Each row below holds a small network's activations on one input, seen along a few directions.
Each table varies a few parts of the input and shows all the possible inputs, shuffled.
A made-up example of a description, with smaller parts first: ring(5) and (point or line(11) or (values(3) and line(6))).
Shared parts are said once, and a part with two or three values counts as separate values.
In the rows, 128 means zero.

Other details of the inputs shift rows strongly along three fixed directions, in all tables alike. That doesn't count.

Rows:
x1: [131 138 132 127 118 131 100 148 132 129 121 121 135]
x2: [128 111 115 160 114 111 195  79 126 147 123 120 196]
x3: [106 104 105 154 125 103 188 102 123 155 114 125 203]
x4: [123 116 133 119 118 134 111 159 121 133 126 127 130]
x5: [108 158  88 142 163  72 104 104  65 103 171 176  99]
x6: [145 123 142 123 110 146 121 142 119 132 137 125 123]
x7: [147 138 134 131 137 146 112 139 126 132 122 112 130]
x8: [140 113 137 129 124 137 130 145 132 105 126 110 117]
x9: [134 117 136 131 137 130 114 153 134 119 118 117 129]
x10: [132 111 146 121 110 138 124 152 120 127 137 126 122]
x11: [123 142  93 159 170 104 130  94  56  98 173 174  86]
x12: [155 125 137 133 125 143 125 134 134 112 127 110 119]
x13: [139 119 138 113 142 120 120 157 129 122 123 117 132]
x14: [143 140 129 130 111 137 104 136 132 128 126 111 125]
x15: [134 112 146 126 106 131 120 146 129 116 133 120 119]
x16: [132 116 138 129 139 134 114 154 131 122 120 119 131]
x17: [118 127  98 158  93 103 175  79 130 154 117 112 199]
x18: [107 136  87 166 174  80 113 102  76  85 163 169  91]
x19: [148 125 142 127 106 139 117 136 128 122 133 119 120]
x20: [140 114 147 108 111 121 126 150 124 119 137 120 122]
x21: [116 143  94 153 148 100 121  94  55 102 180 180  83]
x22: [ 71 137 149  69 136 148 133  98 227 152  97 165  65]
x23: [109 155  87 163 181  90 107 101  68  99 162 173 101]
x24: [138 138 127 132 137 135 108 147 137 119 116 112 134]
x25: [147 141 134 111 119 128 110 141 123 137 130 115 130]
x26: [ 71 156 144  62 144 163 133 102 211 172  96 171  76]
x27: [148 125 138 128 103 138 117 134 132 117 134 116 118]
x28: [131 111 142 119 109 140 126 153 118 125 135 125 121]
x29: [145 138 129 126 138 152 118 145 119 138 122 114 130]
x30: [ 46 123 127  94 128 120 203  51 213 193  94 177 139]
x31: [150 140 128 135 133 142 112 136 134 124 120 106 126]
x32: [149 139 132 134 135 143 112 138 130 129 120 110 128]
x33: [105 123 105 153 106 102 172  98 123 166 119 128 211]
x34: [137 111 141 123 131 145 134 153 120 121 129 119 122]
x35: [154 125 133 130 124 145 127 135 131 111 126 109 118]
x36: [146 138 133 129 140 150 116 144 122 139 124 116 131]
x37: [142 140 133 129 114 138 104 137 128 133 125 115 127]
x38: [104 134  91 161 181  88 117 110  64 101 166 178  95]
x39: [154 140 134 116 141 133 118 142 125 132 124 109 131]
x40: [159 126 142 114 133 134 131 140 125 121 132 114 124]
x41: [110 106 111 140 104  79 180 100 126 153 122 123 205]
x42: [143 139 132 113 145 126 114 153 128 128 120 115 138]
x43: [132 111 147 123 108 135 120 147 125 119 135 122 121]
x44: [133 118 128 129 133 131 116 152 136 113 117 112 126]
x45: [134 136 127 124 143 145 114 156 123 134 118 120 138]
x46: [112 157  89 158 157  96 106  95  58 115 174 177  91]
x47: [117 126 107 157 100 105 173  81 124 163 122 120 203]
x48: [147 126 134 125 102 141 119 134 129 116 132 114 117]
x49: [138 138 129 122 117 147 110 144 117 143 128 120 129]
x50: [138 137 131 131 140 136 108 149 133 124 116 115 136]
x51: [ 78 154 146  70 166 165 141 101 214 169  93 168  80]
x52: [134 113 138 124 102 133 122 144 130 110 132 115 116]
x53: [130 113 116 140  94  93 192  83 122 152 131 120 197]
x54: [125 116 139 124 118 129 106 153 129 127 126 124 130]
x55: [129 137 133 124 120 134 100 149 128 132 124 123 137]
x56: [131 138 128 128 115 130 100 147 136 124 122 117 133]
x57: [135 113 142 127 104 131 120 144 133 111 133 117 117]
x58: [146 114 146 113 133 126 134 150 126 115 132 115 123]
x59: [141 112 141 131 125 135 128 145 135 106 128 111 118]
x60: [139 111 146 128 130 140 129 147 127 115 129 117 123]
x61: [154 125 141 132 128 144 125 136 129 117 127 114 121]
x62: [127 118 129 125 112 127 107 151 134 117 123 117 125]
x63: [148 140 124 132 132 144 114 136 132 123 118 105 125]
x64: [130 139 124 125 114 132 101 147 133 123 120 116 132]
x65: [141 112 145 130 128 136 128 146 130 111 127 115 120]
x66: [104 105 110 157 100  89 174  96 131 150 117 124 201]
x67: [ 82 129 161  68 155 166 160  99 212 156 103 167  63]
x68: [127 111 114 157 117 115 199  84 121 155 124 123 196]
x69: [145 124 144 125 108 143 118 137 124 125 135 122 122]
x70: [ 53 175  93 107 197 110 138  44 162 124 131 212  38]
Description of these inputs: values(2) and ring(5) and (point or line(6)).
The inputs of x9 and x66 match in every part but the values(2) part. If x34 is changed in the same way as x9 into x66, which row does it become? -> x28
The inputs of x33 and x51 match in every part but the values(2) part. If x37 is changed in the same way as x33 into x51, which row does it become? -> x32
Change only the values(2) part in x14. List by row number the other rows that result. -> x31
Change only the ring(5) part in x47. List by row number the other rows that result. -> x43, x54, x55, x69
Which other rows agree with x58 in the values(2) part and the ring(5) part? List them by row number. -> x8, x34, x59, x60, x65, x67
Change only the ring(5) part in x29. List by row number the other rows that result. -> x3, x11, x34, x45

Rows:
x71: [ 86 165  95 154 183  98 132  59  88 152 154 195 127]
x72: [ 91  82 141 153 111 104 174 103 145 132 118 143 175]
x73: [179 143 130 125 119 130  94 201  77 124 134  86 164]
x74: [126 125 159  49 117 151 121 150 166 149 116 125 101]
x75: [136 131 170  81 101 142 100 127 194 128 115 117  95]
x76: [108 119 106 121  84  96 174  73 147 137 121 119 167]
x77: [106  86 129 147 101 121 159 150 124 116 127 125 162]
x78: [120 128 103 155 141 135 131 151 127 134 110 109 182]
x79: [175 142 126 142 124 160  77 210  70 133 139  88 169]
x80: [125  97 157 138  96 121 148 131 106 146 140 135 170]
x81: [126 107 162 102 144 155 103 151 190 142  92 123  97]
x82: [173 147 115 161 101 159  70 186  93 113 133  77 159]
x83: [229 114 144 157 125 163 131 167  93  88 144  88 144]
x84: [117 152 109 145 105  98 165  78 156 150 110 120 177]
x85: [105 141 103 131 131 136 161 100 119 178 112 132 192]
x86: [116 146 118 126 128  98 174  98 136 172 116 133 188]
x87: [174 121 128 132  77 119  95 177 102  94 147  78 146]
x88: [ 89 167 121 101 196 113 101 116 160 107 123 182  43]
x89: [152 145 109 150 125  85  69 140  66  68 186 140  78]
x90: [147 109 133 147 138 140 184 111 109 121 124  78 148]
x91: [146 169  90 150 141 103  68 133  54  75 157 133  86]
x92: [115 123 102 151 141 136 132 138 123 136 102 110 184]
x93: [115 138 143  79 148 152 114 156 185 129  79 115 108]
x94: [122 139 113 169 187 102 167  76  84  98 170 143  80]
x95: [122 111 151 101 139 156 113 159 193 144  96 124  94]
x96: [ 98 153 109 103 146 142  94  90 140 120 134 173  17]
x97: [ 90 139 130  90 177 104 103 121 160  96 144 183  34]
x98: [136 149 112 165 108 138 117 122 131 144 123 107 174]
x99: [ 72 122  79 131 163  61 159  67 106  99 149 181 106]
x100: [ 94 146  79 167 139  83 143  48 109 129 157 180  90]
x101: [ 85 132 110 101 181 133 103 113 143 114 123 179  26]
x102: [125 138 163  91 155 143 103 151 195 131  83 120 113]
x103: [123 115 119 138 116 112 169 105 128 179 125 134 170]
x104: [135 153 172  73 143 151 106 143 174 161 100 128 115]
x105: [116 121 172 100  83 168 117 142 186 132 120 132  86]
x106: [140 124 124 145 129 119  78 184  23  82 195 157  78]
x107: [100 110 121 146  69 121 176  96 138 135 132 131 158]
x108: [104 105 141 154  76 113 165  79 143 139 129 137 165]
x109: [104 146  93 151 108 136 153  78 140 158 107 119 181]
x110: [153 108 153 160 145 129 176 102 121 125 129  84 154]
x111: [160 137 111 163 179 116 159  57  86  88 165 175  92]
x112: [140 120 106 152  88 126 138 120 127 140 124 103 151]
x113: [104 168  91 155 177 108 114 100  74 139 164 181 117]
x114: [110 117 162  89  80 177 119 138 174 128 111 127  84]
x115: [128 123 150  72 124 172 117 149 160 169 103 126  94]
x116: [ 95  95 163  87 114 167 129 160 178 122 100 135  94]
x117: [124 129 108 139 135 105 147 143 134 124 105 106 177]
x118: [226 114 134 149 122 169 134 173  86  84 143  84 142]
x119: [110  86 139 154 104 115 154 147 129 118 128 128 164]
x120: [182 112 130 137 107 142  92 204  71 133 143  88 148]
x121: [126 158 155 109 126 179  87 123 192 153  98 121 111]
x122: [125 115 125 150 141 128 217  83 135 137 126  94 155]
x123: [133 117 124 109 104 103 157 135 116 144 141 118 170]
x124: [ 82 122 100 143 170  51 146  64 115 101 154 185 110]
x125: [115 113 136 115 114  85 175  83 138 163 132 138 184]
x126: [168  96 120 154 119 133  94 206  95 106 126  82 147]
x127: [112 142 146 107 157 172 101 161 194 146  91 126 116]
x128: [103 154 139  73 164 113 103 116 138 125 161 189  35]
x129: [114 137 157 107 161 171  94 150 192 145  87 126 120]
x130: [146 115 126 160  95 118 126 105 130 143 121 108 158]
x131: [131 164 142  85 113 158 108 140 189 136  98 109  98]
x132: [143 123 134 152 132 114  74 179  29  85 196 162  80]
x133: [163  99 129 131 112 111 101 203 103  87 137  83 155]
x134: [145 109 136 140 118 118 136 124 111 165 127 121 168]
x135: [128 154 151  61 136 161 115 151 163 158  95 122 110]
x136: [159 113 113 138 129 147 214  68 132 128 116 125 163]
x137: [138 119 124 141 129 122  76 175  16  81 188 157  79]
x138: [118 147 119 146 109  96 158  66 155 149 106 121 181]
What is each input in this table made of? -> line(4) and (values(2) or (values(3) and line(5)))
The inputs of x122 and x110 match in every part but the line(4) part. If x123 is changed in the same way as x122 into x110, which row does it become? -> x125
The inputs of x134 and x103 match in every part but the line(4) part. If x108 is changed in the same way as x134 into x103, which row does it become? -> x105
Change only the values(2) part in x122. List by row number the other rows that result. -> x118
A walk changes only the line(4) part. It starts at x91 and steps to x131. List the rest of the walk in order. -> x84, x138
Change only the values(3) part in x104. List by row number the other rows that result. -> x102, x138
